Each row below holds a small network's activations on one input, seen along a few directions.
In each table, some parts of the input vary, and every possible input appears once, in random order.
A made-up example of a description, with smaller parts first: one of 5 places around a ring, together with either a single point or (one of 2 separate values, together with one of 4 places along a line) or one of 11 places around a ring.
Shared parts are said once, and a part with two or three values counts as separate values.

Other details of the inputs shift rows strongly along two fixed directions, in all tables alike. That doesn't count.

Table:
R1: [ 0.06 -1.64 -0.83 -0.34  1.85 -0.50  2.17  0.54 -4.28 -2.64 -1.96  1.05]
R2: [ 1.52 -0.60 -0.92  0.52  1.85 -1.80  1.22  1.22 -4.87 -2.41 -0.32 -1.57]
R3: [-0.70 -1.20  1.15 -0.01  1.07  3.67  1.69 -1.65 -0.75  5.47  4.15  0.89]
R4: [ 2.38  1.61  1.62  0.21 -0.29  5.95  0.97 -2.52  1.88  2.93  3.44 -1.15]
R5: [ 0.74 -0.52 -0.73 -0.36  1.64 -1.33  1.81  1.31 -4.23 -3.34 -0.59 -1.51]
R6: [ 1.98  1.70  1.86 -0.41 -0.31  6.38  1.35 -2.40  2.39  2.38  3.37 -1.05]
R7: [-0.80 -1.54 -1.35  0.85  3.23 -0.38  0.84  0.71 -4.26 -1.73 -1.65  1.66]
R8: [-0.61 -0.56 -0.38 -0.28  1.73 -0.28  2.83  2.53 -2.81 -4.06 -1.45 -1.19]
R9: [-0.65  0.03  1.51 -1.05  0.77  3.09  1.89 -0.71 -0.02  4.01  5.22 -1.44]
R10: [ 2.61  0.37 -0.95  1.03  1.97 -0.90  0.24  0.91 -3.15 -3.68 -0.51 -2.34]
R11: [-0.78 -0.54 -0.74  0.33 -4.49 -6.55 -3.95  0.18  2.58  0.79 -4.27  2.16]
R12: [ 2.11  0.45 -0.81  0.42  1.86 -0.57  0.60  0.98 -2.70 -4.31 -0.70 -2.29]
R13: [ 0.72 -1.71 -1.06  0.52  1.95 -0.90  1.53  0.39 -4.98 -1.77 -1.69  0.91]
R14: [ 0.56 -1.37  1.57 -0.73 -0.26  3.45  2.64 -1.96 -1.23  5.26  4.17  0.18]
R15: [-1.65 -1.14  1.46 -1.31  0.94  4.35  2.56 -1.48  0.12  4.35  3.88  1.06]
R16: [-0.78  0.10  1.85 -0.15  0.92  5.77  1.55 -2.29  1.36  3.61  3.37  1.23]
R17: [-3.81 -1.25  1.17 -2.34 -5.49 -3.04 -2.22 -0.89  6.22  7.78  1.80  2.17]
R18: [-2.14 -1.73 -0.94 -1.50 -4.72 -7.57 -2.51  0.97  2.06  1.24 -3.66  2.10]
R19: [ 0.31  0.72 -1.03  0.44  3.02  0.09  0.14  1.29 -1.85 -4.55 -0.77 -1.52]
R20: [-0.55 -1.55 -1.42  1.18  3.27 -0.52  0.64  0.66 -4.47 -1.44 -1.56  1.61]
R21: [ 0.27  1.22 -1.11  0.15 -4.28 -5.18 -4.49  0.43  4.29 -0.96 -4.35  0.66]
R22: [ 1.61  0.50 -0.63 -0.16  1.74 -0.22  0.96  1.10 -2.26 -4.92 -0.91 -2.25]
R23: [-0.49  1.65  1.86 -2.00 -6.54 -0.17 -2.76 -1.77  8.75  5.27  1.43  0.08]
R24: [ 1.35 -0.45 -0.58  1.38  1.86  0.41  0.59 -0.28 -3.50 -2.87 -2.53  1.15]
R25: [-1.67 -0.42 -0.34 -0.94 -4.86 -6.10 -3.30  0.42  3.91 -0.12 -4.56  2.46]
R26: [ 0.95 -0.38 -0.41  0.79  1.83  0.71  0.98 -0.14 -3.00 -3.46 -2.71  1.28]
R27: [ 1.86  0.48 -0.72  0.12  1.80 -0.40  0.78  1.03 -2.48 -4.62 -0.80 -2.27]
R28: [-0.92  0.03  1.59 -1.34  0.70  3.30  2.11 -0.69  0.19  3.72  5.17 -1.43]
R29: [ 2.58  1.56  1.50  0.53 -0.28  5.73  0.77 -2.55  1.62  3.18  3.47 -1.20]
R30: [ 1.15  1.06 -0.31  1.48  1.76  2.59  0.72  1.58 -0.09 -5.44 -3.14  0.76]
R31: [ 0.22 -0.35 -1.14  2.41  3.13  0.61 -0.41 -0.13 -3.26 -2.26 -2.25  1.73]
R32: [ 1.34  1.34 -1.64  2.49  3.01  1.46 -1.21 -0.01 -1.63 -3.57 -2.27  0.22]
R33: [-2.61 -0.37 -1.09  0.35 -3.40 -6.11 -4.53  0.55  3.63  0.49 -4.39  2.98]
R34: [-1.18  0.02  1.66 -1.63  0.65  3.51  2.33 -0.65  0.39  3.41  5.10 -1.44]
R35: [-2.36 -0.40 -1.18  0.71 -3.30 -6.19 -4.65  0.48  3.30  0.74 -4.29  2.90]
R36: [ 0.33 -0.35 -1.23  1.12  3.22 -1.50  0.32  1.49 -4.41 -1.99 -0.21 -0.85]
R37: [-0.80  0.57 -1.42  0.39 -2.72 -7.00 -4.64  1.59  3.17 -0.11 -2.12 -0.64]
R38: [-0.56 -0.02  2.76 -0.60 -0.37  6.57  3.65 -1.25  2.74  2.73  2.81  1.59]
R39: [-1.09  0.60 -1.35  0.06 -2.81 -6.87 -4.49  1.62  3.43 -0.42 -2.21 -0.59]
R40: [ 0.50 -1.69 -0.99  0.22  1.91 -0.76  1.74  0.44 -4.76 -2.06 -1.78  0.95]
R41: [ 0.09 -0.15  2.02 -2.18 -0.72  3.21  3.26 -0.94 -0.01  3.07  5.00 -2.16]
R42: [-1.47  1.68  1.07 -0.67 -5.23 -0.34 -3.86 -1.77  8.52  5.98  1.65  0.62]
R43: [ 0.89  1.41 -1.42  1.85  3.00  1.77 -0.89  0.13 -1.14 -4.20 -2.44  0.35]
R44: [-0.37  0.02  1.43 -0.73  0.84  2.88  1.68 -0.72 -0.23  4.29  5.27 -1.46]
R45: [ 0.57  0.23 -0.28  0.14  1.69  0.82  1.54  2.57 -1.27 -5.30 -1.62 -1.99]
R46: [-0.21  0.71  1.69 -2.09 -6.25 -2.72 -2.38 -0.86  6.89  5.76  3.35 -1.98]
R47: [ 0.57  0.71 -1.12  0.74  3.08 -0.10 -0.04  1.22 -2.08 -4.24 -0.67 -1.54]
R48: [ 1.00 -0.54 -0.80 -0.08  1.71 -1.49  1.61  1.27 -4.45 -3.03 -0.49 -1.52]
R49: [ 1.57  1.30 -1.73  2.82  3.03  1.30 -1.37 -0.06 -1.87 -3.26 -2.19  0.15]
R50: [-3.47 -1.52 -0.40 -1.35 -4.68 -6.68 -1.27  1.94  4.05  0.77 -4.25  2.96]
R51: [ 1.15 -0.41 -0.50  1.08  1.85  0.56  0.78 -0.22 -3.25 -3.17 -2.62  1.21]
R52: [ 0.46  1.05  1.47 -0.50  0.92  4.17  1.08 -1.12  1.62  2.76  5.14 -2.25]
R53: [-1.61  1.37 -1.40  0.22 -3.22 -4.76 -4.99  0.74  5.26 -1.28 -4.36  1.48]
R54: [-0.98  0.13  1.95 -0.47  0.92  5.95  1.76 -2.21  1.60  3.31  3.29  1.30]
R55: [ 0.85 -0.22  1.77 -1.33 -0.52  2.63  2.62 -1.01 -0.68  3.91  5.21 -2.20]
Each input here is: one of 5 places around a ring, together with either a single point or (one of 2 separate values, together with one of 5 places along a line).
- The inputs of R12 and R48 match in every part but the place on the ring of 5. If R19 is changed in the same way as R12 into R48, which row does it become? => R34
- The inputs of R39 and R32 match in every part but the place on the ring of 5. If R22 is changed in the same way as R39 into R32, which row does it become? => R23
- A walk changes only the place on the line of 5. It starts at R41 and steps to R5. List the rest of the walk in order. => R48, R55, R2
- Which other rows does R51 become when the choice among 2 separate values takes its other values? List them by row number. => R33
- A walk changes only the place on the line of 5. It starts at R31 and steps to R35. List the rest of the walk in order. => R33, R16, R54
- Which other rows agree with R15 in the place on the ring of 5? List them by row number. => R1, R3, R7, R13, R14, R17, R18, R20, R40, R50

Table:
R56: [-1.72 -1.11  0.01 -1.12 -2.41 -3.82 -0.84  0.98  1.58  2.61  0.58 -0.02]
R57: [ 1.22  1.06 -2.13  2.04  2.85 -1.86 -1.15  2.26 -2.69 -7.70 -4.99 -0.43]
R58: [-1.37 -1.17  0.26 -1.24 -3.08 -3.49 -0.47  0.37  1.18  2.81 -0.23  0.85]
R59: [-2.13 -1.19  0.23 -1.29 -2.58 -3.24 -0.35  0.82  1.99  2.33 -0.13  0.88]
R60: [ 2.30  0.84 -2.25  2.26  2.61 -2.52 -1.30  1.62 -3.50 -7.09 -4.57 -0.90]
R61: [ 0.50  1.02  0.23 -0.04 -3.07 -1.83 -2.35 -0.25  3.88  0.79 -0.69 -0.51]
R62: [-2.05 -1.12  0.04 -1.68 -2.62 -3.57 -0.79  0.10  1.23  2.63  0.05  0.62]
R63: [-3.08 -1.95  0.76  0.70 -1.73 -1.48 -1.73 -1.54  2.00  3.47 -2.28  5.77]
R64: [-0.96 -1.12  0.04 -1.08 -2.89 -4.06 -1.02  0.51  0.76  3.11  0.46 -0.05]
R65: [ 1.37  1.17 -2.18  2.16  2.93 -2.21 -1.29  2.29 -2.91 -7.56 -4.58 -0.85]
R66: [-1.30  1.04 -0.93  1.64 -1.85  1.29 -3.57 -1.58  4.96  2.15 -3.75  4.50]
R67: [ 0.68 -0.91  1.56 -0.76  1.43  4.38  3.69 -1.16 -2.53  3.40  4.58 -0.89]
R68: [ 2.11  1.11  1.83  0.26  1.41  7.73  2.74 -2.06  0.56  1.05  3.53 -0.98]
R69: [ 0.18 -0.79  1.19 -1.06  1.92  3.89  3.08 -1.32 -2.69  3.31  5.23 -1.49]
R70: [ 1.25  0.69 -2.31  1.44  2.84 -1.60 -1.19  1.46 -2.86 -7.77 -5.40  0.36]
R71: [-0.06  1.21  0.06 -0.57 -2.58 -1.96 -2.67 -0.34  3.91  0.62 -0.30 -0.53]
R72: [-0.07 -0.92  1.56 -0.81  1.95  4.71  3.89 -0.72 -1.73  2.94  4.73 -0.88]
R73: [ 3.69  1.29 -1.01  2.22  7.80  5.87  3.05 -0.11 -7.29 -6.99  0.43 -2.23]
R74: [-1.53 -1.05 -0.11 -1.01 -2.33 -4.12 -1.11  1.05  1.36  2.75  0.97 -0.43]
R75: [ 0.33  0.93  0.27 -0.12 -3.18 -1.47 -2.19 -0.28  4.10  0.65 -1.04 -0.07]
R76: [ 1.43  0.79 -2.33  1.52  2.95 -1.96 -1.31  1.49 -3.05 -7.62 -5.02 -0.08]
R77: [-0.60  1.26  0.34 -0.23 -2.83 -1.07 -2.20  0.37  4.67  0.25 -1.01 -0.04]
R78: [-1.59 -1.19  0.35 -1.27 -3.21 -3.21 -0.23  0.29  1.36  2.64 -0.52  1.35]
R79: [-0.41 -0.92  1.59 -1.34  1.74  5.01  3.94 -1.62 -2.13  2.94  4.27 -0.22]
R80: [ 1.80  1.85  1.66  0.54  2.05  6.33  1.99 -1.21  0.32  1.08  4.81 -2.61]
R81: [ 0.00 -0.84  1.33 -1.18  1.87  4.26  3.38 -1.42 -2.49  3.19  4.88 -1.09]
- The inputs of R57 and R72 match in every part but one. If R68 is changed in the same way as R57 into R72, which row does it become? => R78
- What is each input in this table made of? => one of 2 separate values, together with either a single point or (one of 3 separate values, together with one of 4 places along a line)
- Which other rows does R64 become when the choice among 3 separate values takes its other values? List them by row number. => R69, R74
- Which other rows does R77 become when the choice among 3 separate values takes its other values? List them by row number. => R68, R70
- Which other rows does R75 become when the choice among 2 separate values takes its other values? List them by row number. => R58
